These are the activations of a small neural network, seen along a few directions. Each row is one input.
Each table varies a few parts of the input and shows all the possible inputs, shuffled.
A made-up example of a description, with smaller parts first: one of 6 places along a line, together with either a single point or one of 11 places around a ring or (one of 3 separate values, together with one of 5 places around a ring).
Shared parts are said once, and a part with two or three values counts as separate values.

Other details of the inputs shift rows strongly along three fixed directions, in all tables alike. That doesn't count.

A family of inputs:
x1: [-11  24  51  47 -13 -45   9 -64   4 -31 -61   6  24]
x2: [-75 -76 -62 -35 -60 -16  41 -46  21  20 -56  81  14]
x3: [ -1  18  14 -26  18  -6 -45   4 -28  45 -26 -20 -17]
x4: [ 19  38  30 -28   7  -9 -59  33 -13  25   9 -54 -19]
x5: [-14  21  45  20  12 -31 -15  25 -31  -5 -42 -10 -20]
x6: [ -1   2 -14   9  -2 -10  15 -32   1  12 -17  21  -7]
x7: [ 20  62  12  23  25 -25 -47   3 -19  -7   7 -35 -53]
x8: [  0  27  84  64  -6 -24  24 -41   0 -37 -54  -3  43]
x9: [ 30   7   9  13 -12  -1  38  16   2 -16  20  24  -3]
x10: [ 47  20  61  35 -29  -7  49 -18  28 -46   8   0  44]
x11: [-39  -7 -11  -5  22 -10 -19   5 -44  41 -53  31 -31]
x12: [ 19 -12 -14  -7 -24  23  22 -30  25   5  14   8  15]
x13: [-18 -46 -12 -20   9  10 -16   8   6  13  -7   6  35]
x14: [ 14  32  -2 -10   6  -3 -32 -15   5  20   5 -32 -16]
x15: [-24 -20  15   2 -25   2   7 -34  12   1 -34   6  19]
x16: [-51 -64 -78 -25 -26   0  47 -32   1  37 -35  92  -8]
x17: [ 31  25   7 -20 -15  23 -17  40  16  -2  61 -47 -19]
x18: [ 14  63  45  19   6 -16 -51  -5   9 -10   5 -71 -12]
x19: [ 73  21 -17  30 -47  11  68 -31  60 -55  75  12  18]
x20: [-13  17  25 -27   5 -15 -44  35 -20  20 -17 -26 -26]
x21: [-15 -16 -44 -28 -36  13   5   1  29  12  23   3 -11]
x22: [ 34  30  -5  -8  78  14 -72  62 -31  19  47 -50 -44]
x23: [ -2  11  90  92  34 -21  18   4  -7 -78 -31 -14  37]
x24: [35 10  9 11 -9  9 31 -5  5 -6 21 11  7]
x25: [-50 -30 -46 -39  27  -6 -38 -19 -47  81 -69  34 -38]
x26: [ 23 -36 -24 -23  13  26   8   9  21   7  33   9  35]
x27: [-14   9  37  11 -13  -8  -9 -11   3   1 -29 -14  18]
x28: [ 29 -10 -50   4 -60  16  60  -7  58 -38  69  25   0]
x29: [-44 -21  29  23  18 -20  11  -7 -17 -41 -34  -4  41]
x30: [ 83   3 -45 -35 -33  43  44  29  40   2 105  14   1]
x31: [  11    4   56   83    3   -9   75  -10   18 -115   20    0   60]
x32: [ -9 -13   6   5 -36  13  26   2  22 -15   3   8  15]
x33: [ -5  13  14  18  -1   3   0  18  -9  -8  -6  -9 -18]
x34: [ -4 -10 -20   9  38   3  15  12 -22 -24  17  13   8]
x35: [ 43 -42 -47 -30 -22  57  30  46  59 -26 107  -5  28]
x36: [-50 -71 -74 -65  20   6   0 -13 -22  46 -25  49  29]
x37: [  0  27  18  10  31 -10 -30   0 -34  27 -36 -11 -22]
x38: [ -4  -2  24  18  66 -13 -31   7 -35  10 -34  -3   6]
x39: [ 50  15 -79 -67  57  39 -48  55 -13  34 103 -45 -36]
x40: [ 45  31 -10  -6   9  21  -9  38  -7   8  56 -19 -36]
x41: [ 28  49  29 -22  10   6 -64  32  -8  21  28 -71 -23]
x42: [  4  16  -1  14  17   7 -12   0 -17   8  -4  -3 -34]
x43: [-32  -6  47  45 -10 -23  29  -8 -16 -24 -54  26  11]
x44: [-32   3  12  35  -9 -22  12 -18  -3 -15 -37  13  -8]
x45: [-14 -20 -64 -49  -2  29 -23  27  -5  46  26   2 -52]
x46: [-91 -52 -33 -47  -1 -10 -36 -13 -34  68 -85  30 -27]
x47: [-28   8  35  10  38 -21 -34  -3 -26 -18 -28 -37  32]
x48: [ -9 -52 -51 -25 -80   8  66 -50  63 -14  12  58  39]
Description of these inputs: one of 6 places around a ring, together with either one of 2 separate values or one of 6 places along a line.
- Changing only the place on the ring of 6 turns x31 into x47. The same change can be made to x28. Which row results? => x48
- Changing only the place on the ring of 6 turns x39 into x34. The same change can be made to x25. Which row results? => x42
- Which other rows does x14 become when the place on the ring of 6 takes its other values? List them by row number. => x6, x16, x18, x21, x44
- Which other rows does x29 become when the choice among 2 separate values takes its other values? List them by row number. => x35
- Which other rows does x46 become when the place on the line of 6 takes its other values? List them by row number. => x2, x17, x20, x21, x32
- Which other rows does x23 become when the choice among 2 separate values takes its other values? List them by row number. => x31

A family of inputs:
x49: [-29 -31 -55 -66  24  14 -48 -18 -23  74 -19   7 -18]
x50: [ -9  65  71  10  21 -36 -61  24 -39  -1 -28 -71 -34]
x51: [-21 -46 -24 -26 -23 -12  37 -45  14  -6 -25  43  42]
x52: [-33  10  76  54  -5 -15  13 -30 -14 -15 -81  -2  11]
x53: [ 53  38 -20 -43   0  11 -50  16  36   2  76 -61  -2]
x54: [ -40   -5   70   32  -12  -34   -6  -50  -12   20 -103   17   29]
x55: [ 19  18 -40 -32  34  17 -45  -1 -19  44  26 -17 -27]
x56: [ 21  70  40  27  67 -52 -61   0 -41  -6 -22 -47 -34]
x57: [ -3 -50 -42 -40  39  38 -19  75 -13   9  49  -6   0]
x58: [ 51  24 -38 -14 -10  30  -3  53  17   3  89 -16 -62]
x59: [ 27 -23 -21  -2 -37  27  35 -38  55 -11  35  11  47]
x60: [ 55  39 -36 -25  -8  12   1  53  15   4  89 -20 -51]
x61: [-38 -43 -54 -16 -29  -7  55 -23   9 -12  -4  62  26]
x62: [ 62  71  71  23  12   9 -38   7  -3  -8  29 -76 -13]
x63: [ 63   8   0  16 -40  35  61 -15  36 -21  54  22  24]
x64: [-23 -56 -42 -69  60  -1 -40  48 -47  53 -13  18  17]
x65: [ 37  34  45  73  24 -17  31 -40   3 -44  -6  -2  17]
x66: [-50 -12 -31 -69 -15 -16 -56  25 -14  68 -29  -4 -33]
x67: [-45 -17 -75 -52  30 -21 -30  14 -34  50 -13  28 -49]
x68: [-31 -24 -12  -6 -40 -14  51 -10  -3  -5 -27  57  12]
x69: [  6 -23 -13  18 -27  32  50 -27  39 -29  27   5  28]
x70: [-55 -44  53  48  57  -7  17   4 -40 -17 -78  24  51]
x71: [ 21   0   1  31 -37  30  58  -8  23 -19  20  25  10]
x72: [-55 -32 -52 -55  18   4 -61  13 -28  47 -22  -9 -42]
x73: [ 70   7  -6  26 -30  25  69 -12  36 -19  55  31   9]
x74: [ -6   7  -9 -37  -6  16 -50  38 -12  30  17 -35 -51]
x75: [-33   5  30  60  15 -12  17 -39 -15 -25 -58  15  16]
x76: [-27 -47 -29 -28 -37 -17  46 -30 -10  24 -52  82  24]
x77: [-52 -60 -32  -5 -44   1  45 -13  -7  10 -48  78   0]
x78: [ 29  43  93  43 -15 -32  14 -24   1 -49 -27 -27  30]
x79: [-32  38  59 -14  22 -54 -88  -4 -40  44 -88 -36 -17]
x80: [ 32  47  57  96  14 -19  22  -8  11 -90  17 -27  -4]
x81: [  1 -25 -28 -12 -42  10  57 -15  39 -39  46  13  34]
x82: [  1 -29 -22  -8 -25 -21  56 -24   2   7 -27  76  10]
x83: [ 48  84  40  61  57   2 -37  17  -6 -33  33 -72 -44]
x84: [ -7 -14 -35 -50 -35  25 -38  35  22  37  30 -14 -35]
x85: [ 29  29 -32 -39 -15  15 -31  31  39  -6  87 -59 -11]
x86: [-41 -16 -30 -51  -7  15 -55  16  -9  83 -36  -5 -37]
x87: [  3 -19 -23  26 -28  17  48 -12  27 -49  33  24  16]
x88: [ 49  59  63  65   9 -29  16 -26   7 -75  12 -33  34]
x89: [-41   2  47  62  13 -31  24 -30 -32   2 -96  42 -13]
x90: [-37 -53 -35  -3 -35  19  35 -37  37   7 -20  35  34]
x91: [ 53 -37   7  14  17  45  58  20  24 -38  69  13  72]
x92: [ 29   8 -41 -32 -18  37 -35  33  46  -6  91 -53 -23]
x93: [-50   4  53   6  88 -40 -63  54 -77   4 -60 -35   7]
- Changing only one part turns x79 into x66. The same change can be made to x53. Which row results? => x85
- Changing only one part turns x89 into x60. The same change can be made to x69. Which row results? => x81
- Describe the family of inputs behind these rows. => one of 5 places around a ring, together with either a single point or (one of 2 separate values, together with one of 4 places along a line)
- Which other rows does x73 become when the choice among 2 separate values takes its other values? List them by row number. => x65
- Which other rows does x86 become when the place on the line of 4 takes its other values? List them by row number. => x52, x71, x89
- Which other rows does x77 become when the place on the ring of 5 takes its other values? List them by row number. => x63, x68, x71, x76

A family of inputs:
x94: [  2  25  41  63  26 -26  24 -23 -20 -43 -31   9  11]
x95: [-42 -19 -28 -23 -43   0  12 -20  -4  46 -45  40 -27]
x96: [-65 -56 -39 -16  18   2  -9 -11 -16  33 -50  35   3]
x97: [ 43  46  40  28 -47  -2   7  -9  52 -42  40 -39   7]
x98: [ 50  32  16  -8  28  16 -32  44  -5   8  49 -44 -18]
x99: [ 22  19 -12  -6  25  10 -20  34 -18   6  33 -17 -35]
x100: [ 21  61  90  74  41 -35  -8   4 -38 -47 -29 -28  -7]
x101: [-55  -1   4  12  48 -32 -41  14 -58  23 -65   8 -41]
x102: [ 10 -19   8  34  -4 -11  71 -32   7 -28 -18  56  45]
x103: [-47 -33  18  29  -7 -23  33 -26   9 -46 -39  20  49]
x104: [-22  -7  24  35 -46 -27  37 -50  21 -11 -55  42  14]
x105: [ 14  39  55  46 -47   6  23 -21  28 -30  -5 -24   2]
x106: [ -6   3  11  32 -29 -31  44 -73   5 -14 -53  47   9]
x107: [-64 -27 -20 -42 -51 -12  -4 -16  -2  42 -57  25 -13]
x108: [ 18  36  58  50  26  -7  -8  12 -15 -39  -1 -33  -3]
x109: [ 25 -12 -50 -39 -55  34   6   0  53  28  51   7 -16]
x110: [ 13  43  37  60  38 -17  -5   1 -13 -45   4 -31  -7]
x111: [ -4  26  -2 -16   6 -17 -51 -32 -17  41 -34 -19 -34]
x112: [-70 -11  18  -6  34 -35 -56  20 -44  12 -65 -17 -17]
x113: [ 15  19  31  60  16  -2  22  -7  12 -56  15 -17  17]
x114: [ 45  28 -10 -13  35  10 -24  24  -8  16  43 -27 -13]
x115: [ 21  18  -1 -30  17  10 -38  28   3   1  45 -52   8]
x116: [-51   8  -8  14  59 -37 -41  -1 -58  23 -64   9 -38]
x117: [-16 -34 -43 -43  -8  14   3   6  12   7  21   6  21]
x118: [ -4  11   9 -17  29  -1 -43  14 -17  13   2 -35   5]
x119: [ 34 -13 -53 -45 -43  38   4 -25  46  29  50   0  -6]
x120: [  0 -27  18  36 -18  -4  70 -19   3 -35 -17  52  37]
x121: [ -8  12   3 -12  30  -1 -43  14 -15   6   4 -36  -4]
x122: [ 33  58 -14  -7 -23   8 -12  16   2  18  37 -23 -64]
x123: [-25 -35  43  20 -11 -17  38 -17   1 -23 -48  33  54]
x124: [ -2 -37 -37 -31   1  31   5   0   9  26  16  15  20]
x125: [ 40  28  -3 -10  30   4 -17  37 -17  13  33 -12 -29]
x126: [ -8 -13  24  31   8  -7  30 -26  -5 -19 -28  21  37]
x127: [  2  10  -5  -9  18  10 -34  42  -2  -9  36 -39 -23]
x128: [-31 -46 -34 -38  -6  11   1  15  -6  18  -5  24   3]
x129: [ 43 -10   5  19 -10  20  56 -11  34 -30  41  15  48]
x130: [-13 -24  40  30  -4   4  26 -11  -1 -20 -32  17  36]
x131: [ 36   6 -65 -32 -47  14  21   1  37  22  54  27 -37]
x132: [-38   5   9  -1  54 -30 -44  -7 -60  38 -68   5 -17]
x133: [-26  21  10 -27 -19 -28 -57  -2   0  29 -31 -27 -25]
x134: [ 31  34 -18   9  29   8 -18  46 -10 -13  57 -27 -50]
x135: [ 26  17  -9 -10  28  27 -35  22   3   7  42 -45  -9]
x136: [ -1 -34 -33 -44   0  16   4   5  12  25  17  13  28]
x137: [-47 -41 -44 -19  21 -10   4 -16 -33  34 -49  51  -5]
x138: [ 14  11   9 -28  10   7 -35  40  -5   0  32 -43  -1]
x139: [-48 -10  35 -23  34 -34 -57  17 -45  33 -71 -13   4]
x140: [  9  29  21  15  37  12 -51  42 -10  -8  26 -58 -32]
x141: [ 38 -12 -65 -31  -1  29  28  13  13  12  66  23  -4]
x142: [ 14 -31  17  15 -37  16  64  -4  33 -48  26  22  55]
x143: [ 21  33  33  49 -58  -2  60 -28  28 -38   4  12  -3]
x144: [ 22 -39 -35 -42 -11  42  13  26  22  28  44  16  12]
x145: [ 32  19   4  21 -35  -6  34 -51  26 -20   7  13   5]
x146: [ -5 -36 -36 -33   6   5  14  13 -16  36  -7  44  -3]
x147: [  9  40  -5  -5  -9 -18 -36  -1  -3  29  -6 -13 -48]
x148: [ 11  61  29  -7 -19   1 -47  19   3  11  17 -65 -43]
x149: [  6 -31 -58 -22  -8  32  20  30  17   3  55  18 -17]
x150: [ 60  54  76  62  13   5  10  18   8 -62  40 -50  14]
x151: [ 32 -14 -61 -25  -8  29  31  29  10   2  65  26 -23]
x152: [-52 -51 -22 -36  -7  -7  -1   7 -14  15 -34  28  14]
x153: [ -6 -41 -35 -27  -7  33  10  17   7  16  18  18   2]
x154: [-48 -33 -28 -50 -31 -20 -20 -46   1  42 -56  23   5]
x155: [-24  12  77  34  26 -42 -15 -20 -19 -27 -65 -21  50]
x156: [  2  16  -4  -2  39   3 -35  11 -22  14   2 -23 -17]
x157: [ 23  -9   4   8 -64   6  53 -57  57 -35  19  14  42]
x158: [-40 -44 -50 -31   5   7  -2   4   2  14   1  19   6]
x159: [ 28 -30  11  21 -19  25  62 -22  41 -31  22  23  67]
- Changing only one part turns x96 into x110. The same change can be made to x153. Which row results? => x99
- Changing only one part turns x100 into x150. The same change can be made to x141. Which row results? => x126
- Describe the family of inputs behind these rows. => one of 6 places along a line, together with either one of 3 separate values or (one of 2 separate values, together with one of 4 places along a line)
- Which other rows does x112 become when the place on the line of 6 takes its other values? List them by row number. => x101, x127, x134, x140, x149
- Which other rows does x152 become when the place on the line of 4 takes its other values? List them by row number. => x112, x138, x139
- Which other rows does x144 become when the choice among 2 separate values takes its other values? List them by row number. => x159
- Which other rows does x153 become when the choice among 2 separate values takes its other values? List them by row number. => x135
- List by row number the other rows that have the place on the line of 6 in common with x127. => x97, x118, x121, x123, x128, x136, x142, x148, x157, x158

A family of inputs:
x160: [-54 -32 -37 -24  24  -7 -20  -1 -34  36 -40  22 -13]
x161: [ 45  42   9  -6  68   3 -60  31 -36  29  20 -42 -34]
x162: [-58 -16 -32 -45  -9 -30 -28 -27 -23  43 -60  19 -11]
x163: [ 16  46  70  72  43 -25   1 -15 -21 -46 -23 -26  15]
x164: [ 48  39  23  11  47  10 -41  23   5 -26  55 -70   8]
x165: [ 12 -13   9  43 -28   0  71  -5  13 -38   2  51   8]
x166: [ -9   2  49  66 -12 -15  50 -16  17 -74 -14   4  39]
x167: [-53 -21  14  -7  26 -17 -26   3 -35  18 -59   5   9]
x168: [-17  -6   2   3  57 -20 -31 -10 -40  24 -46   8  -4]
x169: [-26  22  74  24  38 -29 -36  13 -45  -3 -57 -32   9]
x170: [-45 -67 -52 -38 -27  11  23  14   6  17  -9  53   3]
x171: [ 28 -10 -64 -52  13  40 -20  35  16  20  81 -25  -6]
x172: [-17   1 -34 -23  35   1 -30  17 -33  39  -7   2 -34]
x173: [  1 -22 -20 -43 -40  35   0   6  22  37  16   0  -2]
x174: [ -8   8  50  19   9 -13  -3  22 -15 -19 -21 -16   9]
x175: [ 38 -14 -67 -47  25  37 -21  26  14  20  81 -18  -8]
x176: [ 20 -32  35  20  -5   5  52 -13  21 -41   4  20  73]
x177: [ 36   3 -51 -59 -29  29 -32  27  43  31  74 -27 -23]
x178: [ 26   3 -39 -70 -36  16  -7  19  19  29  53 -11  -8]
x179: [ 73  35  17   1 -17  34   4  64  36 -42 109 -54 -10]
x180: [ 22  15   9  17 -40 -16  54 -37  11 -17  -9  36  11]
x181: [ 20  54  -5  -9  47   5 -74  53 -23   9  46 -74 -61]
x182: [-45 -30 -27 -19  25 -12  -4  -2 -50  54 -63  51 -19]
x183: [ 36  50  23  16  29  12 -34  33   2 -28  56 -72  -9]
x184: [ 13 -30 -30   1 -59  33  68 -34  33  13   6  57   8]
x185: [ 23  -8 -53 -51  -4  39 -17  55  19  13  79 -23 -22]
x186: [-55 -52 -13 -43  24 -10 -21   5 -40  53 -62  32  16]
x187: [-61 -34 -32 -23   9 -12 -25  14 -25  27 -40  21 -25]
x188: [-15 -54 -35   3 -14  13  60 -27  18 -17   5  52  43]
x189: [ 24  -4   2  32 -17   8  61   2  11 -29  18  36   5]
x190: [-36 -56 -29 -46 -44  -7  15 -17  18  43 -39  54  18]
x191: [ 11 -17  20  21  -5  11  37  -7  21 -41  16   4  54]
x192: [  0  54  64  54  -3 -49   9 -46 -14 -38 -51  -8   4]
x193: [ 12  17   6  17 -38 -14  38 -38  24 -39  10   5  17]
x194: [ -6 -15  26  19 -48  18  33 -31  36 -20 -10   5  32]
x195: [ 15  27  62  63 -37   7  32 -38  38 -57  -2 -27  31]
x196: [-29 -49 -64 -37 -41   0  18 -30  25  34 -14  53  -2]
x197: [ 29  -8 -10  15 -49   1  58 -31  37  -6   7  49  11]
x198: [ -3  38  60  45  57 -31 -28  -5 -54   3 -59 -12  -8]
x199: [-13 -41 -37  13 -32   7  68  -8  18 -23   6  66   4]
x200: [-35   3   0 -13   2 -28 -48 -16  -7  31 -48  -9 -18]
x201: [ 36  -3 -40   0 -24  32  31  29  37 -34  89  -5 -14]
x202: [ -5  37   8  12  44 -16 -44  26 -36  10 -10 -28 -48]
x203: [ 26  57  40   4  -8 -16 -30   0   7 -23  18 -57  -3]
x204: [-20  11  63  25  59 -30 -48  -5 -37  -8 -57 -32  25]
x205: [ 10  26 -33 -33   5  23 -51   8  -8  57  17 -29 -60]
x206: [ 39  40  52  67 -27 -21  37 -38  36 -55   3  -3  15]
x207: [-50   4  14   6   6 -13 -42 -30 -27  35 -71  -9 -27]
- Changing only one part turns x187 into x201. The same change can be made to x166. Which row results? => x181
- Describe the family of inputs behind these rows. => one of 6 places along a line, together with either one of 3 separate values or one of 5 places along a line
- List by row number the other rows that have the place on the line of 6 in common with x178. => x169, x173, x174, x176, x179, x186, x190
- Which other rows does x206 become when the place on the line of 6 takes its other values? List them by row number. => x177, x190, x196, x197, x200
- Which other rows does x206 become when the choice among 3 separate values takes its other values? List them by row number. => x192, x205
